Here are a small network's activations along a few directions, averaged over the inputs that share one value of a field.
Related values have similar rows: they may be neighbours, one step apart, or belong to one group.
(in the rows, 128 means zero)

Other fields vary at random and push rows far along two fixed directions, the same in every table; ignore that.

Values of Neb:
j12: [144 151 184 155 134 143 132 162 162 160 118 116  98 144 118 124 129  95
 118  85 135 142 132 125]
j10: [113  97  78 110 132 116 127 103  88 100 125 150 162 124 143 136 132 153
 136 169 121 125 109 136]
j6: [141 144 155 152 129 145 125 154 179 156 155 103 136 116 149 117 126 125
 127  94 138 126 122 127]
j7: [103 126 142 105 124 123 134 108  82 112  97 151 103 133 114 135 134 119
 123 145 119 123 136 140]
j2: [123 122 128 127 140 129 130 133 135 135 142 131 151 121 132 124 134 138
 117 122 124 123 135 126]
j3: [132 138 147 125 124 130 131 132 124 138 108 137 101 139 108 128 127 112
 126 126 120 135 133 125]
j4: [106 136 165 120 126 131 138 120  97 128  99 151  93 134 117 139 135 115
 116 130 123 125 142 142]
j14: [121 134 136 121 127 128 132 119 119 126 126 128 111 124 119 128 123 126
 130 133 126 124 136 126]
j13: [120 128 132 123 129 131 131 128 118 130 133 138 138 127 136 126 131 132
 122 132 125 128 130 137]
j5: [145 129 112 136 122 120 123 132 153 130 141 107 138 116 127 125 121 142
 137 124 129 124 131 116]
j1: [161 137 116 152 124 129 118 145 190 149 165  77 147 100 139 120 119 148
 137 107 138 119 137 113]
j8: [140  98  36 121 131 114 111 108 134 102 162 110 179 117 145 129 118 170
 147 157 137 124 111 115]
j15: [117 126 126 107 125 124 129 114  94 109 102 154 105 146 108 134 130 113
 127 146 123 138 125 128]
j9: [128 122 121 136 130 124 127 128 131 122 134 127 145 134 140 128 128 124
 130 123 129 129 119 129]
j11: [126 130 144 129 125 133 131 132 114 123 113 140 113 145 127 129 133 109
 126 126 133 137 123 133]
Neb is arranged as a line.
Question: Going along Neb from j2 by way of its neighbour j13, in what order are j3, j4, j5, j15 met?
Answer: j15, j3, j5, j4
Question: Name the neighbours of j11, in listed order.
Answer: j12, j9
Question: Name the neighbours of j14, in listed order.
Answer: j7, j1

Values of Lebu:
z11: [152 115  79 141 134 122 115 132 165 124 159 102 167 121 139 125 119 150
 139 128 136 130 119 109]
z7: [ 96 148 204 115 133 141 146 132  93 142  86 166  82 147 105 134 141  95
 104 115 115 131 143 147]
z2: [129 131 148 133 131 136 129 139 121 135 115 139 113 146 130 124 133 102
 121 120 130 141 119 134]
z4: [ 98 119 136 106 127 132 141 111  76 104 107 173 125 150 127 135 138 117
 124 148 124 132 117 140]
z1: [125 152 196 137 126 140 139 148 142 161 115 131 100 129 116 120 134 106
 110  98 121 126 147 132]
z6: [135 124 125 134 134 130 129 135 133 131 125 131 127 137 126 130 130 119
 129 124 130 137 116 123]
z5: [135 126 103 122 115 116 121 117 134 115 132 117 128 112 127 128 121 144
 144 142 127 120 124 121]
z14: [ 82 106 112  81 128 121 137  89  26  81  79 201 115 163 117 145 142 114
 122 179 115 138 112 152]
z9: [143 120  96 146 132 133 121 133 169 140 179  93 181 100 162 119 123 161
 136 121 136 113 126 123]
z12: [110  95  51  94 128 102 124  86  83  91 139 137 173 108 132 133 128 172
 138 178 115 109 129 129]
z13: [135 147 151 132 124 128 126 136 144 136 120 114  98 127 111 127 122 116
 129 111 130 131 137 123]
z15: [154 126 103 141 132 126 116 140 161 138 142 104 138 121 128 126 121 140
 133 124 135 135 128 115]
z8: [136 160 213 162 133 151 138 170 171 172 129 116 101 128 136 121 134  95
 111  75 133 134 135 136]
z10: [144 131 118 151 125 123 119 128 156 132 142  86 125 109 138 128 113 141
 141 121 138 119 137 123]
z3: [145 121  85 125 119 120 119 122 143 120 148 111 147 122 126 123 121 149
 140 138 135 125 129 112]
Lebu is arranged as a line.
Question: Going along Lebu from z12 by way of its neighbour z1, in what order are z11, z7, z6, z10 met?
Answer: z7, z6, z11, z10
Question: Name the neighbours of z4, in listed order.
Answer: z14, z8
Question: Name the neighbours of z13, in listed order.
Answer: z5, z3
